Each row below holds a small network's activations on one input, seen along a few directions.
In each table, some parts of the input vary, and every possible input appears once, in random order.
Descriptions start from the smaller parts, as in this example, which fits no table here: one of 2 separate values, together with either a single point or one of 9 places along a line or (one of 4 places along a line, together with one of 8 places around a ring).
Shared parts are said once, and a part with two or three values counts as separate values.

Other details of the inputs vary at random and push rows far along two fixed directions, the same in every table; ignore that.

Rows:
x1: [-13 -17  -2  13  23 -12  20 -26  10 -12  -5   2   1]
x2: [-10 -31  24   6  21  -8   1 -21   3 -32  -3 -20  14]
x3: [107  11  37  43  23  -1 -50  63  -1  53  38  78  63]
x4: [-16  62 -22  -4 -48   5 -26  15 -17  10  -5 -18 -33]
x5: [-25  32  -9 -32 -58  -4 -17  18 -37 -16 -16 -25 -44]
x6: [-16 -11 -12   0  27  12  25 -18  31   2  -8 -14 -10]
x7: [  2 -17 -13   7  20  -3  17 -27   3  -1   2  19  16]
x8: [ 87   8   5  15  27  16 -19  69   1  51  17  62  28]
x9: [-18  45  -9 -12 -57  -7 -23  15 -25   6  -3  -9 -34]
x10: [ 82   1  13  13  12   6 -14  61   8  59  21  70  25]
x11: [-11  36  19  -5 -58  -3 -42  28 -38 -27   2 -38 -13]
x12: [-16  57 -25 -19 -43  15 -25  26 -26  -4 -14 -32 -41]
x13: [ -1  29  22 -28 -57  -7 -42  43 -32  -8   5 -23 -13]
x14: [ -2  31  24 -26 -63 -10 -42  41 -20   8  13 -12 -13]
x15: [-10 -14 -11  10  33   2  20 -18   9 -16 -12 -10   1]
x16: [ -7  -5 -13  13  38   9  19 -18  12 -13 -11 -12  -1]
x17: [-17 -33  21  -6   1 -17   9 -29  15  -7  14  -4  25]
x18: [-24 -25   4   0   8 -16  25 -28  15  -8  -5   2  -9]
x19: [-12 -18   1   8  17  -8  21 -22  22   1   1   5  -1]
x20: [-14 -33   2 -12  19  -4  26 -13   8 -16 -12  -5  -9]
x21: [-10 -20  -9  -2  33  11  25 -12  17  -8 -12 -13  -4]
x22: [-10 -36  17  -8  12 -12   5 -23  -4 -28   5 -15  25]
x23: [  0  -9 -27   5  32  15  18 -26   4  -7  -8  -3  10]
x24: [-16  53  -2  -5 -49 -10 -32  38 -36 -16 -14 -26 -45]
x25: [ -6 -15 -21   2  25   9  20 -26   0 -11  -9  -2   9]
x26: [ -4 -31  21   3  12 -18   3 -26   3 -15  13   4  34]
x27: [ -6 -25  -8   0  12 -11  21 -32  -3  -8  -3  15  11]
x28: [-15  32  22 -16 -66   1 -37  32 -18  -5   9 -29 -19]
x29: [-18  -1 -11  18  31   0  21 -31  17 -11  -9 -11  -2]
x30: [ 95  29 -15  35  33  20 -23  44  -1  63  25  77  50]
x31: [ -9 -38  29  -5  15  -5   7 -15  25  -7   4  -9  10]
x32: [112   5  32  38  13  13 -42  67   9  71  52  87  76]
x33: [ 82   9   8  17  18  13 -16  63  12  62  23  66  25]
x34: [ -8 -32  -5 -14   7   0  27 -22   9   3  -3  10   2]
x35: [-14 -29 -11  -9  13  -6  23 -30  -7 -20 -11   1   3]
x36: [-18  66 -11 -10 -40  11 -27  40 -19  -5 -16 -39 -54]
x37: [-13 -28   0   0  20 -11  22 -19   0 -23 -12  -2  -4]
x38: [  0  40  23   7 -56  -7 -46  29 -31 -11  13 -15  -1]
x39: [-17  36  -3 -16 -61 -12 -20  12 -27   4  -4  -4 -32]
x40: [ -8  44   6   1 -50 -21 -28  28 -32  -5  -6  -3 -34]
x41: [-14 -25 -12 -13  12   5  25 -23  13   3  -4   2  -1]
x42: [-11 -12 -17   4  16   5  22 -31  14   7   0   5   8]
x43: [ -6 -20 -21  -9  26  16  24 -19   9  -4  -8  -5   3]
x44: [-12 -39  25  -8  21  -2   6 -15  13 -24  -5 -21   9]
x45: [-10 -12 -20   9  23   1  20 -35   5  -5  -4   4  11]
x46: [ -4 -12 -21  -4  28  18  24 -21  22  12  -3   3   6]
x47: [ -9  -9  -8  19  31  -4  18 -25  13  -7  -4   1   5]
x48: [ -7 -28 -14 -13  21   8  24 -18   4  -6  -8   0   2]
x49: [-18 -19  -6  -2  24   6  26 -18  28   0  -8 -11  -9]
x50: [-16 -29  30   8  11 -14   3 -27  22  -9   8  -5  13]
x51: [ -2 -23 -15  -1  23   3  20 -23  -4 -10  -6   5  10]
x52: [-32  72  -8   1 -52  -2 -26  20 -11   2  -9 -35 -54]
x53: [-18 -11  -6  12  22  -2  22 -26  24   1  -3  -4  -2]
x54: [-12 -18 -18  -8  19  13  24 -23  17   6  -3  -1   2]
x55: [-14  30  20 -18 -60   3 -37  33 -29 -21   1 -39 -19]
Each input here is: one of 5 places around a ring, together with either one of 3 separate values or (one of 2 separate values, together with one of 4 places along a line).
Q: Changing only the place on the ring of 5 turns x40 into x37. The same change can be made to x47. Which row results?
A: x15
Q: Changing only the place on the ring of 5 turns x9 into x7. The same change can be made to x4. Which row results?
A: x30
Q: Change only the choice among 2 separate values in x51. List by row number the other rows that result.
A: x24
Q: Change only the choice among 3 separate values in x2. List by row number the other rows that result.
A: x11, x22
Q: Change only the choice among 3 separate values in x32. List by row number the other rows that result.
A: x17, x50
Q: List by row number the other rows that have the place on the ring of 5 in common with x31.
A: x6, x10, x14, x28, x33, x34, x41, x46, x49, x54

Rows:
x56: [-29  28  13 -23 -54  -9 -21  21 -11  -4  -6 -28 -41]
x57: [ -15 -110    5   -4   82   -3   67  -83   41  -24    2    9   56]
x58: [ 38   3 -27  13  42  27  10  14   5  17  -7  21   9]
x59: [-38  12   2 -32 -61 -15 -12   2 -27 -15  -7 -23 -33]
x60: [-28  31  17 -13 -44  -7 -25  19 -13 -19  -6 -41 -36]
x61: [ 68  -4  23  24  29  12 -20  49  14  32  21  38  39]
x62: [-21  60  -4  13 -33 -10 -38   7 -24 -15  -7 -33 -23]
x63: [ -12 -105   12    4   91    1   68  -72   63  -11    3   10   47]
x64: [ 56  -9  15   2   4   4 -10  41  15  52  21  56  21]
x65: [ 78  20   6  47  24  -5 -26  33 -12  36  23  66  45]
x66: [-27  22  11 -18 -48  -9 -23   8 -30 -29  -5 -36 -22]
x67: [-29  43 -34 -14 -37   3   4   5  -9  10 -14 -14 -49]
x68: [ 66  21  10  49  16   4 -28  25   1  39  30  55  51]
x69: [-27  18   7 -26 -53 -12 -17   6 -27 -15  -5 -23 -25]
x70: [ 52  11 -27  13  36  24   6  30   5  38   2  41  13]
x71: [-99 -75   3 -19  29 -13  57 -99  17 -87 -26 -75  -5]
x72: [-33  35 -33 -15 -24   7   8  -4  -9  -4 -21 -23 -48]
Q: Describe the family of inputs behind these rows.
A: either one of 3 separate values or one of 4 places along a line or (one of 2 separate values, together with one of 5 places along a line)
Q: Change only the place on the line of 5 in x61. List by row number the other rows that result.
A: x56, x60, x63, x64

Rows:
x73: [  5  12 -20  41  48   5  16 -19   3 -15  -9  -1  14]
x74: [-87  23 -11 -17 -12   4   9 -23   5 -58 -39 -92 -72]
x75: [  6 -33  38   9  28   2  -3   2  28 -12   7 -15  14]
x76: [-77 -27  19 -53 -37  -7  -3 -18 -42 -95 -28 -96 -29]
x77: [ -18 -101   29  -14   69    5   39  -51   29  -55  -12  -33   39]
x78: [ 72  68  -4  54  18  11 -50  56 -10  36  15  40  18]
x79: [ 54  29 -50  42  61  34   1   7 -14  14  -8  32  25]
x80: [ 42   0 -59  -5  24  26  29   7  -4  57  -3  63   2]
x81: [-27  74 -55 -37 -77   4  -9  23 -35  20 -22 -12 -73]
x82: [ 34 -30  14   1   8 -11   6  10  27  53  25  54  30]
x83: [-25  63  32  16 -77 -19 -67  27 -47 -41   3 -50 -19]
x84: [ -27 -113   26  -27   41    1   57  -51   53  -19    2   -8   23]
x85: [ 79  11  43  18  -5  14 -53  83  -3  27  24  28  34]
x86: [-89  -2  22 -14 -36 -27  -9 -56 -37 -96 -24 -92 -23]
x87: [-34  50  20 -37 -75   2 -29  51   0   9  -4 -40 -66]
x88: [-30 -60  20  39  80 -13  32 -75  42 -42   1 -28  49]
x89: [ -6 -52  21 -14 -11 -16  19 -26  16  11  15  30  23]
x90: [-38 -74  -8  -7  47  -9  72 -76  51   6  -2  11   8]
x91: [ 44  26 -59  28  35  19  15 -10 -18  36  -2  59  21]
x92: [54 -5 18 27 53 24 -6 37 30 22  6 12 21]
x93: [-24 -81  25   7  82   5  42 -45  59 -33  -7 -37  30]
x94: [ 55 -61  20 -42   6   9  -1  40 -17  10  19  35  42]
x95: [-22  74 -14  -8 -44  15 -31  54 -26 -20 -26 -55 -68]
x96: [ 53  -2 -41 -19  35  38  26  34  17  52  -3  42  -1]
x97: [ 70  39  36  49  -1  -8 -60  52  -9  26  34  33  41]
x98: [ 61  37  29  36 -26 -22 -48  36 -14  50  41  61  39]
x99: [  9 -46   7  -2   3 -21   3 -32 -36 -29  14  25  55]
x100: [ 35  -7  16  38  18 -23 -11 -12  12  29  29  46  54]
x101: [ 59  10 -42  15  61  50   7  34   1  23 -14  23   8]
x102: [-30  62 -11 -35 -66   6 -26  50 -11  10 -19 -33 -81]
x103: [-34 -61 -33 -10  49  -2  82 -69  36   6 -14  23   5]
x104: [ -3   5 -19  33  25  -9  14 -36  11   9   1  28   9]
x105: [ 80  52 -31  11  21  40 -25  78  -8  43  -2  29   1]
x106: [-103   24  -11    3  -39  -31   16  -73  -10  -53  -22  -65  -51]
x107: [ -27   30   18  -52 -106  -26  -37   24  -50   -8   -4  -10  -39]
x108: [ -20 -117   22  -43   48    1   57  -52   35  -28   -5   -8   26]
x109: [ 70  55 -25  45  -1   1 -21  43 -22  52  18  73  22]
x110: [ -7 -33  22  22  -3 -26   3 -46   1 -10  19  19  41]
x111: [ 58  37 -15   7 -18   5 -22  53   2  75  16  68  -4]
x112: [-41  84   9  11 -82 -25 -45   7 -26   0   6 -23 -40]
x113: [ 44  28 -51  25  31  10  15  -9  -7  38   3  59  25]
x114: [-27  92   6  25 -53  -8 -53  25 -33 -24  -7 -56 -44]
x115: [  2 -32   4 -15  24  11  28   1  38  19   0   2  -9]
x116: [-110  -11   17  -43  -71  -37   17  -57    2  -37  -13  -60  -61]
x117: [  0 -17  24  13  37  16   4   3  40  -6   2 -18   8]
x118: [-26 -69 -23 -21  63  16  80 -42  48  -3 -17  -5  -5]
x119: [-102  -10   12  -28  -62  -44    4  -81  -39  -80  -21  -67  -27]
x120: [ 61 -28  21  17  28  -4 -28  15 -42 -24  22  28  78]
x121: [-31  87  19  24 -57  -9 -58  25 -24 -23   0 -51 -36]
x122: [-34 -99  28 -27  44  -5  57 -51  60 -12   2 -13  11]
x123: [ 75  35 -46 -12   5  43  -8  74 -14  66   0  51 -11]
x124: [-21 102 -47   8 -43  10 -37  19 -47 -24 -26 -47 -54]
x125: [-33  42  22 -43 -80  -7 -37  55  -7   3  -5 -48 -62]
x126: [ 55  30  15   6 -28   1 -26  52  11  73  30  67  13]
x127: [ -24 -110    5  -44   24  -17   55  -68   -3  -30    3   18   47]
Q: Describe the family of inputs behind these rows.
A: one of 5 places around a ring, together with one of 11 places along a line
Q: Changing only the place on the ring of 5 turns x111 into x78. The same change can be made to x90. Which row results?
A: x114
Q: Changing only the place on the ring of 5 turns x86 into x119. The same change can be made to x73. Which row results?
A: x109
Q: Change only the place on the ring of 5 in x81. List by row number the other rows that result.
A: x96, x105, x113, x124
Q: A walk changes only the place on the line of 11. It starts at x76 and steps to x77. List the rest of the walk in order.
A: x85, x75, x93, x117, x92, x74, x95, x105, x101
